These are the activations of a small neural network, seen along a few directions. Each row is one input.
In each table, some parts of the input vary, and every possible input appears once, in random order.
A made-up example of a description, with smaller parts first: values(2) and (point or ring(9) or (line(4) and ring(8))).
Shared parts are said once, and a part with two or three values counts as separate values.

Other details of the inputs shift rows strongly along two fixed directions, in all tables alike. That doesn't count.

Table:
row 1: 6.894,0.338,2.665,1.960,3.718,0.894,-0.435,-1.061,-0.640,-1.902,-1.202
row 2: -7.201,-2.373,3.341,-1.507,0.971,4.358,-3.052,-4.002,1.958,2.912,1.447
row 3: 3.244,0.812,-4.851,-0.290,-2.622,-2.549,4.832,3.572,-2.756,-3.832,-0.243
row 4: 5.427,-0.141,4.184,1.970,4.299,2.343,-1.993,-2.089,1.557,0.463,0.183
row 5: -9.684,-0.468,-2.906,-2.721,-4.242,-0.445,2.415,0.964,2.182,0.579,1.259
row 6: 1.374,1.578,-1.525,0.135,0.845,-1.440,1.116,1.047,-2.671,-1.093,-2.576
row 7: -3.067,-0.793,-0.090,-1.791,-1.347,1.728,1.964,-0.126,2.240,-1.819,1.927
row 8: 6.708,2.163,2.113,3.431,3.847,-0.126,-2.761,-0.871,-2.676,1.271,-2.450
row 9: 9.085,-0.044,3.702,3.125,4.350,1.223,-1.414,-1.866,-1.278,1.298,-0.415
row 10: 8.835,0.408,3.466,2.408,4.923,0.496,-4.345,-2.705,-3.292,0.404,-4.339
row 11: 4.453,-0.232,3.278,1.279,3.390,1.319,-4.612,-2.838,-0.426,2.351,-2.138
row 12: -5.865,0.502,-3.493,-1.568,-2.877,-1.476,2.077,1.906,0.977,0.148,0.187
row 13: -2.074,-1.996,4.247,-0.316,1.607,3.790,-4.772,-4.071,2.184,3.546,-0.124
row 14: 2.833,0.989,-3.475,-0.356,-2.411,-4.346,3.795,4.953,-1.915,-4.023,-0.205
row 15: 2.423,1.236,-3.959,-0.119,-1.573,-2.747,3.368,3.186,0.268,-3.758,0.174
row 16: 4.849,-0.269,3.307,1.649,3.308,1.672,-0.835,-1.686,0.720,-0.884,-0.338
row 17: 1.121,1.177,-4.547,-1.556,-2.408,-3.054,1.253,2.028,-2.720,-2.689,-2.469
row 18: 5.155,1.983,-2.887,1.393,1.758,-4.318,-0.504,1.147,-3.281,-0.908,-2.230
row 19: -2.334,-1.362,2.944,-1.045,-0.417,1.203,-0.314,-0.071,2.677,1.370,3.076
row 20: -9.108,0.547,-3.120,-2.251,-5.136,-0.730,1.630,0.861,2.244,1.345,2.831
row 21: -4.020,-0.601,-1.894,-2.097,-3.750,-1.366,2.630,3.377,2.119,-1.008,2.927
row 22: 2.565,0.240,-3.870,0.236,-2.546,-2.317,4.058,2.848,-1.448,-2.687,0.240
row 23: -5.573,-3.162,5.781,-1.431,-0.010,4.658,-1.379,-2.092,3.618,1.972,3.395
row 24: 1.124,1.579,-5.764,-0.180,-1.491,-4.797,2.044,2.916,-3.479,-3.144,-2.150
row 25: 2.090,1.588,0.647,1.271,1.287,0.441,-0.778,-0.452,-2.749,-0.198,-1.788
row 26: 8.455,-0.004,4.582,2.723,4.623,0.549,-2.088,0.190,-1.494,-0.186,-1.101
row 27: -3.190,-1.261,5.053,0.306,2.860,4.034,-2.824,-3.823,1.352,3.355,-0.377
row 28: -3.195,-0.507,3.781,0.840,0.959,3.354,-2.648,-3.064,0.981,2.873,0.473
row 29: -0.995,-2.919,5.338,0.556,1.581,5.478,-1.375,-3.709,2.112,2.451,2.158
row 30: -9.394,-0.833,-3.998,-2.764,-4.071,-1.040,0.892,0.895,2.397,0.898,2.335
row 31: -8.008,-2.120,1.071,-1.540,-0.884,2.216,-1.806,-2.549,2.419,2.356,1.691
row 32: -5.790,-1.658,2.080,-1.872,-1.185,2.911,0.189,-2.032,5.454,1.390,4.144
row 33: 1.395,1.252,-0.195,0.939,1.663,-0.995,-0.482,0.300,-0.774,1.095,-1.692
row 34: -5.885,-2.964,4.817,-1.468,0.271,4.848,-4.430,-4.985,3.394,3.984,0.928
row 35: 1.977,0.571,-4.649,-0.070,-2.987,-2.598,4.025,3.454,-0.591,-2.001,0.997
row 36: -1.262,2.204,-4.757,-0.171,-3.284,-3.194,2.693,2.890,-2.465,-2.300,-1.055
row 37: 3.570,0.903,3.796,2.949,3.713,2.034,-3.538,-2.265,-1.258,2.240,-1.548
row 38: 1.610,1.532,-4.829,-1.109,-2.519,-4.505,0.785,2.042,-1.533,-1.303,-1.564
row 39: 5.130,0.842,-0.573,0.221,0.374,-2.115,2.050,3.202,-2.830,-3.402,-0.894
row 40: 2.359,1.481,0.345,1.068,2.217,-1.398,-0.712,-0.316,-1.085,1.338,-1.652
row 41: -9.546,-1.059,-3.956,-2.672,-4.078,-0.782,0.931,0.886,2.180,0.506,2.080
row 42: 3.515,0.842,-5.200,0.432,-2.725,-3.209,4.351,4.010,-1.672,-3.008,0.100
Description of these inputs: line(6) and (values(3) or line(4)).
- The inputs of row 41 and row 18 match in every part but the line(6) part. If row 12 is changed in the same way as row 41 into row 18, which row does it become? => row 40
- The inputs of row 20 and row 37 match in every part but the line(6) part. If row 32 is changed in the same way as row 20 into row 37, which row does it become? => row 15
- Change only the line(4) part in row 34. List by row number the other rows that result. => row 5, row 28, row 31
- A walk changes only the line(6) part. It starts at row 39 and steps to row 23. List the rest of the walk in order. => row 14, row 26, row 21, row 19
- Change only the values(3) part in row 29. List by row number the other rows that result. => row 1, row 23
- Change only the line(4) part in row 2. List by row number the other rows that result. => row 6, row 17, row 25
